A small network was shown many inputs. Here are its activations along a few directions, one row for each input.
In each table, some parts of the input vary, and every possible input appears once, in random order.
A made-up example of a description, with smaller parts first: line(4) and (point or ring(9) or (values(2) and ring(8))).
Shared parts are said once, and a part with two or three values counts as separate values.
In the rows, 128 means zero.

Other details of the inputs vary at random and push rows far along two fixed directions, the same in every table; ignore that.

A family of inputs:
row 1: [127 132 147 136 132 121 150 120 148 132 121 105 105 142 131 105]
row 2: [177 142 146 136 119 127  99 101 146 117 140 114 104 165 105 143]
row 3: [171 106  98  97 112 145 122 172  90 122 124 178 208  96  94 165]
row 4: [ 63  99 135 130 172 114 228 155 122 165 141  83 125 101 177  90]
row 5: [127  67  99  89 137 128 200 180  76 145 133 147 198  75 123 150]
row 6: [154 127 101 101  95 129  90 135 103 110  87 191 153 113  99 163]
row 7: [160  96  77  88  93 135 105 154  76 115  98 206 195  85  92 181]
row 8: [ 84 105 108 120 138 123 142 135 104 136 134 133 130 102 153 123]
row 9: [ 52  72 121 125 162 121 243 164 111 161 149  92 153  80 168  89]
row 10: [161 118  98 102  99 131  79 128  96 112 113 181 153 117  99 177]
row 11: [141 176 167 161 141 132  80  89 170 118 162  83  70 183 133 111]
row 12: [ 44 127 151 145 180 121 202 148 139 155 152  68 107 115 187  68]
row 13: [144 158 146 138 124 133 106 125 149 119 122 125 118 148 119 118]
row 14: [106 104 128 118 145 120 194 152 119 144 124 116 143 107 141 113]
row 15: [156 184 165 161 124 132  71  92 179 116 130 104  80 184 122 114]
row 16: [161 113  90 104  84 135  86 134  98 110  98 196 171 108  92 175]
row 17: [157 163 128 133  96 126  54  89 144 104  98 155  95 158 108 147]
row 18: [ 58  71 120 118 171 119 239 167 103 162 155  90 153  79 172  94]
row 19: [143 176 168 168 135 134  72  80 179 117 158  79  64 189 131 107]
row 20: [185 109  75  76  82 134  90 161  71 115  76 231 205  89  81 204]
row 21: [126 119 133 125 137 120 166 137 130 139 122 116 129 124 134 120]
row 22: [171 174 149 146 118 135  75 110 161 117 123 126 108 168 110 135]
row 23: [ 63 135 154 164 161 129 165 122 159 145 163  66  97 135 171  71]
row 24: [112  95 123 125 139 127 184 144 121 141 139 112 147 105 135 116]
row 25: [137 172 163 171 130 137  83  86 182 117 151  86  77 178 129  99]
row 26: [122 167 142 148 118 121  73  82 155 117 115 125  70 163 137 122]
row 27: [153 148 124 128 110 126  59  94 126 109 128 146  99 152 114 156]
Description of these inputs: values(3) and (line(4) or line(5)).
Question: Changing only the values(3) part turns row 20 into row 22. The same change can be made to row 7. Which row results?
Answer: row 25
Question: A walk changes only the line(5) part. It starts at row 27 and steps to row 10. List the rest of the walk in order.
Answer: row 8, row 7, row 16
Question: A walk changes only the line(4) part. It starts at row 6 and steps to row 17. List the rest of the walk in order.
Answer: row 26, row 20

A family of inputs:
row 28: [126 115 114 120 111 130 135 140 119 126 104 156 152 112 119 129]
row 29: [188 157 125 144  71 137  51  93 160 102  92 163 114 165  87 149]
row 30: [122 103 105  96 120 124 166 169  96 132  92 175 176  85 123 142]
row 31: [129  98  79  93 110 136 102 154  72 118 121 188 181  84 111 168]
row 32: [ 80  89 135 134 152 114 212 124 130 150 145  76 105 115 160  87]
row 33: [179 145 155 162  96 122  88  58 181 114 126  95  68 190  99 128]
row 34: [ 84  90 137 121 154 109 217 133 125 151 136  82 109 113 159  96]
row 35: [183 115 138 116 143 144 169 171 125 133 153 117 192 120  99 138]
row 36: [117 133 156 142 151 103 167 101 154 145 128  82  68 153 155 107]
row 37: [128 106  84  83 114 135 108 160  63 117 113 195 184  81 112 174]
row 38: [204 176 138 135 120 161  28 133 135 102 164 150 159 159  87 161]
row 39: [156 183 169 163 138 149  98 127 176 119 149  98 120 169 117 100]
row 40: [ 82 168 146 150 153 115  84  89 147 129 142  98  55 157 170 113]
row 41: [110 140 128 120 131 117 142 140 128 137  94 142 124 121 142 124]
row 42: [ 33 103 112 139 156 124 153 129 110 145 161 102 112  97 181 105]
Question: Describe the family of inputs behind these rows.
Answer: values(3) and (point or line(4))
Question: Change only the line(4) part in row 33. List by row number the other rows that result.
Answer: row 32, row 34, row 36
Question: A walk changes only the line(4) part. It starts at row 42 and steps to row 31. List the rest of the walk in order.
Answer: row 37, row 40
Question: Change only the values(3) part in row 39. List by row number the other rows that result.
Answer: row 35, row 38
